A small network was shown many inputs. Here are its activations along a few directions, one row for each input.
In each table, some parts of the input vary, and every possible input appears once, in random order.
A made-up example of a description, with smaller parts first: one of 6 places along a line, together with either a single point or one of 11 places around a ring or (one of 3 separate values, together with one of 8 places around a ring).
Shared parts are said once, and a part with two or three values counts as separate values.

Other details of the inputs vary at random and push rows far along two fixed directions, the same in every table; ignore that.

Rows:
x1: [ -2 -23   2 -17 -43  -1   6  69   7 -17   6 -10  -3   1]
x2: [  2   4  -3  11  -5  -6  -7  -7   2   0 -21  -1  -2 -22]
x3: [  1   3  -2 -19   2   5  -3  -1  -9  17 -12   4 -13  10]
x4: [  7 -31  -1 -23 -36   3  37  48   4  -3  13 -14  -2  31]
x5: [ 16  35  30  47   8 -31 -83 -46  52  36 -25 -26  28 -31]
x6: [-13   0  -2   6  12  -4 -24 -51 -26 -13 -11  14   1 -11]
x7: [ -6  -3   3   5 -16   0 -21 -14 -13  -7 -10   3  -8 -10]
x8: [ -8 -20  16  -7 -35  -6  13  69  14 -21  11  -6  -8   0]
x9: [  2  24 -35  -9  40  31  26 -53 -14 -12  14  36 -22  15]
x10: [ -5  22 -39   8  70  18  11 -81 -33 -20  13  32  -9  13]
x11: [-11  14 -30 -15  63  10  12 -85 -36  -2   2  49 -21  11]
x12: [  0   6 -20  -4 -14   0  50  28  -9 -34  16  21 -21  11]
x13: [  8 -15  -5  -8 -11  12   7 -14  -9   9  -6   3   0  20]
x14: [ -9   9  -3   7  24   6 -14 -39  -7  -2 -15  19  20 -22]
x15: [ -9  -9  15   5 -26 -18  35  65  19 -15   4 -18 -13 -11]
x16: [ -7 -13   6 -10 -34   3  20  68  16  -5   4 -14   8 -10]
x17: [ -3  -2 -24   2  22  18  -6 -47 -23 -20   7  48 -18  -2]
x18: [  6   0  -6 -30 -27  10  34  67  19 -10  12 -26  -3  20]
x19: [ 10  23   8   7   8 -10 -55 -25  14  14 -36 -38  33 -15]
x20: [ 14  -5  23   1 -26 -10 -50  -1  14  38 -41 -27  17  -5]
x21: [ -1   4  18   6 -38 -17  31  70  17 -24   2 -13  -7   2]
x22: [ 21  10  20  46  -5 -32 -89 -49  19  58 -24 -15  40 -19]
x23: [ -1   4 -29   7  40  20  21 -51 -39   1  20  44 -15  27]
x24: [  9   3  34   9  -1  -7 -59 -33  -1  21 -22 -24  32 -44]
x25: [ -3  -6 -31  -3  51  16  23 -95 -38 -12   8  47 -10  22]
x26: [  9  -6  38  10 -21 -26 -39  10  33  32 -20 -21  12  -5]
x27: [ 23   5  25  26  -9 -31 -86 -57  32  54 -37 -14  23 -24]
x28: [-17 -16 -12 -13 -17   5  38  27 -18 -30  28  15 -29   9]
x29: [ -6   2 -30 -11  62  14  20 -89 -39 -11   5  51 -19  18]
x30: [  2  23  -7  16  13 -10 -14 -45 -14 -14 -24  16  10 -11]
x31: [ -2  20 -29 -13  35  23  23 -51 -21   1  11  45 -24  17]
x32: [-14 -11  20  -1 -27   0  30  73  23 -10  10 -12   2  -9]
x33: [  2  -4 -30   3  35  25  30 -61 -33  -3  19  45 -16  30]
x34: [ -1 -24  12  -5 -23  -3  40  53   7  -7  23 -11  -1  35]
x35: [ -8  17 -35   6  68  12   6 -77 -43  -9  16  36  -7  16]
x36: [ 15  20  11   9 -15  -1 -50   9  26  20 -32 -43  24  -9]
x37: [  5  10  27  29  -6 -27 -46  22  25  29  -4 -33  21  -4]
x38: [  6  13 -15   5  14  15  -3   0  -6  -2  -1 -14  -1  11]
x39: [ -3  -3  40  31 -34 -34 -55   4  25  12 -15 -24   8 -31]
x40: [  7   3  15  17   0 -18 -56 -26  -8  33 -33 -24  41  -5]
x41: [ -4 -16  38  -8 -26   2  25  60  10  -6  28 -25  -7 -17]
x42: [  8  19  -3  14 -14  -5 -11 -10  -2  -9 -23   5   1 -10]
x43: [-13  -5  -2   9  -9   9  -9 -11   6  -2 -16   1   0 -24]
x44: [  0   7 -33 -24  13  23  62  26  -5 -29  38  11 -23  33]
x45: [  9   6  24  19 -25  -7 -58   1  25  27 -40 -21  33 -39]
x46: [ -3   3 -35 -12  20  18  53  21 -13 -25  39   8 -24  32]
x47: [  2 -20  25 -17 -36   6  16  62   4  -1  20 -30   1 -17]
x48: [-25 -16 -21  -6  -4  15  50  20  -3 -25  23  17 -24  -3]
x49: [ 11 -22   9 -18 -31  -1  10  69  10  -1  10 -22   0 -16]
x50: [  6 -28  -2 -16 -30   3  35  50   0   0  17 -15   3  33]
x51: [  3  -2  -2 -34 -30   4  32  63  10   2  10 -13  -7  23]
x52: [ -8  24 -33 -13  58  15  17 -84 -29  -7   5  50 -13  12]
x53: [  5 -20  23  -9 -22  -6  19  71  16  -6  16 -19  -6 -16]
x54: [-10  10 -17 -21  17  17  67  27   7 -31  39  19 -29  32]
x55: [  3   6  36   5 -16 -29 -43  14  32  37 -20 -20   8  -9]
x56: [ -6   8 -11  12  24 -11  -7 -45 -12  -8 -22  11   6 -23]
x57: [ 10  11  12  17 -11  -9 -57   8   7  35 -25 -38  24  -5]
x58: [-14   7 -12 -24  16  11  62  22   0 -20  36  31 -31  34]
x59: [ 13  -2 -17  -1  34  18   3 -45 -19  -7  13  37 -16 -18]
x60: [ 13   2  23  30  -3 -25 -83 -62   8  45 -49 -28  51 -19]
x61: [-26 -18  16   4 -29  -2  31  60  23 -15   9 -17 -10 -13]
x62: [ 12   6  12  17 -15 -20 -50  25  18  33  -9 -38  24  -4]
x63: [ 10  23   9   0   3  -9 -52 -29  18  18 -40 -31  31 -17]
x64: [-21   0  -7  10  20   3 -14 -45  -6  -6 -17  12  11 -25]
x65: [ -3   1   3  -2  -4   1  33  67  13 -19  25 -27  -8  25]
x66: [  4   3 -21  -1  57  15   3 -72 -30 -14  13  46  -9 -18]
x67: [ -5 -15  12  -2 -14  -6  33  65  -1  -4  25 -13  -1  33]
x68: [ -4 -14   2  -8 -40 -13  27  74  14 -10  -2 -24  -3 -10]
x69: [  9  -4  18  -4  -3  16 -11 -11  -9   5   7  -5   2 -26]
x70: [ -1 -27  12 -13 -26  -1  43  49  11  -8  21  -8  -7  33]
x71: [ -7  -5 -22 -35  10  12  53  19 -15  -8  28  24 -34  31]
x72: [ -5  -2  -7   2  16   2 -32 -42 -18 -12 -14  23   9 -12]
Each input here is: one of 4 places along a line, together with either one of 8 places around a ring or one of 10 places around a ring.
Changing only the place on the line of 4 turns x38 into x10. The same change can be made to x59. Which row results? -> x66
Changing only the place on the line of 4 turns x58 into x31. The same change can be made to x61. Which row results? -> x43
Which other rows does x41 become when the place on the ring of 8 takes its other values? List them by row number. -> x8, x15, x21, x32, x39, x53, x61
Start at x40 and move only the place on the ring of 10, one step at a time. The first step leads to x35. Which rows follow, in order? -> x10, x19, x63, x52, x11, x29, x25, x60
Which other rows does x42 become when the place on the line of 4 takes its other values? List them by row number. -> x12, x21, x30
Start at x1 and move only the place on the ring of 8, one step at a time. The first step leads to x49. Which rows follow, in order? -> x47, x16, x48, x68, x12, x28

Rows:
x73: [  2   7 -18 -10  19   5  19 -26  -7   4   9  21 -15  34]
x74: [  0   8  -5 -26 -14   7  21  57   3 -10 -14 -34   8  14]
x75: [  7  24   8  42  37 -10 -49 -80  21  21   6  24   2 -38]
x76: [ -2  -7   3  11  13  -3  17 -21   7   3  33  33 -25   2]
x77: [ -3  -1 -15 -15  29  19  15 -23 -29 -10   2   8   2   1]
x78: [ -9   1 -19   9  11   3  23 -18 -14 -24   9  31 -17   1]
x79: [  7   5  -6 -24 -15   8  17  58   7   1   0 -35   6  26]
x80: [ -7   7   3  -8 -14  -1  24  61   8 -18   0 -31   6   6]
x81: [ 13   2  16   5   0  -2 -53 -16   2  29 -26 -31  32 -13]
x82: [ -5 -16  10  -3 -33 -13  24  56  11  -3   4 -15  -2  23]
x83: [-12   6  -5   4  19   5  21 -15  -2 -26  18  28 -19 -23]
x84: [  5  22   7   5  -6 -13 -47 -11  16  12 -44 -27  24 -21]
x85: [  2  -2  -2  10  21   3  19 -17   4   0  39  31 -24   2]
x86: [ -1  19  15  25  -5 -22 -47 -10  21   5 -31 -22  23 -31]
x87: [ -2  -8  -4 -23 -35   4  17  53  -3 -12 -17 -18   1  11]
x88: [  5 -17   3 -27 -15  15  12  54 -12   4   5 -35  12  18]
x89: [ -2 -35  10 -26 -40   8  15  46 -18  -4  -8 -18   8  11]
x90: [-13   1  -8   3  15   9  24 -13  -7 -27  21  34 -25 -23]
x91: [ -6   1  -5 -26 -26   8  17  56  -2 -16 -19 -25   2   6]
x92: [  6 -14  15   4 -24  -6 -47 -14  -8  17 -34 -15  25 -24]
x93: [  0   5  -6  10  25   7  15 -15   6  -3  36  22 -18  -7]
x94: [  1 -17  -8 -13  17  12  13 -30 -27   6  15  20  -8  25]
x95: [ -1  15  14  25 -12 -19 -48  -8  17   7 -31 -19  18 -33]
x96: [  0 -12   0 -23 -38   1  20  50   1  -6 -14 -18   0  20]
x97: [ -7  -3 -16  11  11  -1  24 -28 -11 -17  13  33 -19   8]
x98: [  3  10 -11  13  26  -1  13 -23  -2  -1  25  20 -12  19]
x99: [ -8  -9  -9   7   5   6  23 -15  -6 -21  21  39 -25 -17]
x100: [ -6 -12  -2  11   3   0  19 -23   0 -11  22  38 -24 -13]
x101: [ 11  18  13  26  -1 -17 -46  -5  26  24 -10 -28  22 -12]
x102: [ -3   4 -12  11  24  -4  21 -30  -4  -3  24  29 -18  25]
x103: [ -7  -4  15  -9 -20   1  25  63  16 -15  13 -21  -3 -15]
x104: [  8 -18  22   8 -17 -14 -50 -27  -1  36 -26 -12  26  -7]
x105: [ -6 -13   2  12   7  -5  20 -19   6  -1  28  38 -24  -2]
x106: [  3  21 -23  -9  28  15  13 -18  -6  -5   3   7  -5  20]
x107: [ 19  17  10  10  -4 -14 -48 -16  20  36 -21 -22  19   5]
x108: [ 17  -7  20   6  -5  -8 -53 -18   0  38 -17 -23  26  -3]
x109: [ -9  -7 -15 -15  17  19  12 -23 -34 -18  -1  18  -4  -7]
x110: [ -7 -17   6 -32 -21  12  16  53 -17 -17 -14 -29  13  -2]
x111: [ -2  19 -16  11  32   6  15 -21  -1 -11  18  14  -7  11]
x112: [ 10   7  12  12 -14 -22 -48 -26  20  35 -34 -11  18   1]
Changing only one part turns x87 into x91. The same change can be made to x92. Which row results? -> x109
What is each input in this table made of? -> one of 4 places along a line, together with one of 10 places around a ring
Start at x82 and move only the place on the ring of 10, one step at a time. The first step leads to x97. Which rows follow, in order? -> x78, x95, x86, x80, x111, x101, x98, x102
